A small network was trained on made-up records. Each row is its average activation on records with the value named, seen along a few directions.
Values that are neighbours, or in one group, have similar rows; names and order tell nothing.
Strong random noise was added to every row along 2 fixed directions; ignore it. To show where, here is one row again and again, with new noise each time:
[  41   -3  -38  137  -39  -56   12  -34   28   29 -153 -134 -125   16
  206  -81]
[ -12   23   86  148  -28  287 -136 -295 -119 -120   38  -77   54  -85
 -218  -70]
[ -16   14   63  148  -30  244 -122 -243  -99  -97    1  -83   20  -72
 -143  -64]
[-101  -76 -128  155  -42  -27  -62  181   29   76 -298 -110 -259   15
  436    5]


Field ZIPA:
nuvub: [-228 -142  -36  -58  115  104  -36  208 -255 -252  -56  208   36   10
   50  104]
mugat: [ 152  -59  -86  146   -3 -175   72   79   -7  116 -195 -127  -67  -16
  179 -125]
kolin: [ 456  270   22  -44    9 -185  288 -260  294   95  139 -171   75  193
  -44 -129]
libu: [-118 -109  -21   35   47  159  -98    5 -326  -83  -36  -55   24  -49
  -33  115]
lofon: [-516 -235  113  -83 -117  651 -396  268 -112  -55  106  319  -21   16
  118  322]
zabo: [ 245  221 -113  -98   72 -971  536   96  115   73 -111  -67 -105  113
  310  -88]
vamib: [ 275   21  233 -290   94  186  -13 -151  112  -31  224  -77   96  -44
 -157   42]
dumun: [  85  261   38  -83  -36  -17   85 -283  -20  -64  182  121  183 -169
 -645   -1]
lizo: [-403  -39 -101   17   12  223 -251  269   47   78   13  169  -10 -131
 -174   70]
bepaf: [-255 -305 -149  -79  -54  -65 -186  469  191  225  -51  192  -82  115
  324  122]
The values of ZIPA form a ring.
Name the neighbours of nuvub, in listed order.
Answer: libu, zabo
Name the neighbours of bepaf, in listed order.
Answer: lofon, lizo

Field ZASA:
bute: [ 218  -84  -10 -340  -65 -432   90  345  425  375  -10 -164  -52  144
  142 -159]
ridud: [-227  120 -220  214 -185   23 -121   26  -82  119 -383 -136 -154 -298
 -142   -6]
veku: [ 105  113  -77 -311   59    6  180 -227  122  244  656   15  147   41
 -398  141]
deru: [ 139 -195  104  -45   50  319  -79  -56    8  203  293   46  128  218
  131   92]
det: [ 361  217  178 -200   21 -772  557 -267  357 -199  270  128  386   81
 -369   46]
figef: [ 489  164  363   19 -210 -287  530 -363  198  200  141 -210   77  420
  238 -206]
finin: [ -39  167 -288  246   68  169 -161   34 -385  -99 -320 -257  -45 -162
 -157  146]
dunas: [ 422  -78 -148  -34 -172 -363   78 -119   81  136  357  -69  303  200
   29 -433]
geb: [  42 -304   64 -106 -139 -218  -24  505  152  201   22  -29  -75  255
  494 -150]
risaz: [ 102  -37  162 -279   85 -190  102  -59 -244 -398  -56  337  176   47
  -73 -110]
bifa: [-263  246  -30  -86   59   41 -166  195  -14   74  150  204   37 -146
 -517   -2]
bip: [  -8  -85 -260  329 -174   79 -144  -42  -84  119 -236  137 -122   21
  -46 -173]
mefig: [ 360  121   46  174  212  -18  137 -528 -491 -262  242 -125  293  -47
 -631 -276]
sidum: [-261 -125  227 -322   37  496 -105 -334 -424 -392  313  133  286  -56
 -442  321]
daluz: [ -58  243  -17   -3 -115  430 -183  -36   77   65 -312  -64  -75 -128
   90  264]
disik: [-224 -351  -91  535 -133   27 -143   48  -90   48  -86  110  -22   72
  269   -9]
mugi: [-280 -173   21  236 -167  691 -233 -170   23  -34 -123  159 -134 -234
 -105  -44]
kip: [ 133  210  251 -281   -5 -504  416  -30  114   85  253  209  -16  -16
   45  240]
zugi: [ 369  -10  211  234 -140 -356  396 -165  339   61  138 -205   16  340
  299 -382]
bipo: [-340 -193 -176  139  274  115  -79  295 -331  -85 -246 -140 -213   73
  499  160]
ravad: [   5   27  137  145  -70  352 -149 -341  183    8  -69  -58   21  -24
   35   85]
pozev: [ -97   66 -191  161   89  243  -95  276 -159  -86 -473 -150 -263 -160
  427  163]
mose: [-292   37 -211   29   -5 -474   92  101  -32  -49  -86  106 -196    9
 -169   42]
livev: [ 264   84  283 -243  168  301 -131 -283  122   73  478  -74  248   87
 -625   64]
tafud: [-156  -44  112  -56   31  300 -216   54   95  -46  277  160  395 -191
 -555 -207]
rig: [-222  283  149 -249 -124   79 -253  -12  235 -123  287   94  146  -67
 -552  -67]
bolor: [  -4  -93  184 -163  337  822 -232 -536 -415 -542  300   82  311 -141
 -583   74]
fam: [ -15    8   64    2  221  392 -329  103  -25 -242 -279  -86 -209 -247
  347  173]
bule: [-119  156  -35  176  -23  465 -207 -200  -67  -61 -130  -46 -173 -410
 -232   44]
riner: [-336 -230  -86   89   68 -338   -5  236 -313 -122 -255   87 -184 -106
  278   41]
Each value of ZASA is a pair of two hidden parts, and every pair occurs once (3 first parts, 10 second parts).
Changing only the second part turns risaz into rig. riner has the same second part as risaz; what does that change turn riner into?
Answer: bifa
Changing only the second part turns figef into livev. zugi has the same second part as figef; what does that change turn zugi into?
Answer: bute
Changing only the second part turns bolor into kip. mefig has the same second part as bolor; what does that change turn mefig into?
Answer: mose
Changing only the second part turns deru into daluz. geb has the same second part as deru; what does that change turn geb into?
Answer: bule

Field BUPE:
tol: [  30  228 -474  126  127 -818  205  366  151  229 -194 -257 -103   92
  166 -186]
nefe: [ 282 -134  281  -95  -97 -245  228 -237  -85 -118  457   94  424  308
 -260 -322]
sulez: [-547  -62  220 -177   94   97 -143  120   72 -152   74  276 -166 -252
  148  387]
fur: [-299   26 -252  -77   26 -300  -42  335 -153   19 -296  200 -171 -263
  -60  278]
kizat: [ 563  -84  -26 -143  -47 -569  351  117  382  251  210  -76  230  376
   69 -409]
gifip: [ 322   63   34  112   50   50  106 -500 -160   45 -140 -320  -85 -160
  -63   92]
zogip: [-431  -34  -50  326 -247  840 -488   84 -164  160 -258  -94 -364   19
  451  289]
daluv: [ 535   46   41  110  -20 -490  387  -66    4 -134 -301 -152   -6  -22
  185 -526]
nuz: [ 259  119  105 -375  182  -20  291  -96  -18 -253  234   74  206  209
 -138   53]
mupe: [-358 -128  -75  138  -94  502 -390  249  360  279  -78   68 -236  -36
  285  185]
The values of BUPE form a ring.
Name the neighbours of gifip, in listed order.
Answer: zogip, daluv
Name the neighbours of nuz, in listed order.
Answer: nefe, sulez
What is the length, in steps, of the shortest route from kizat to fur?
Answer: 4
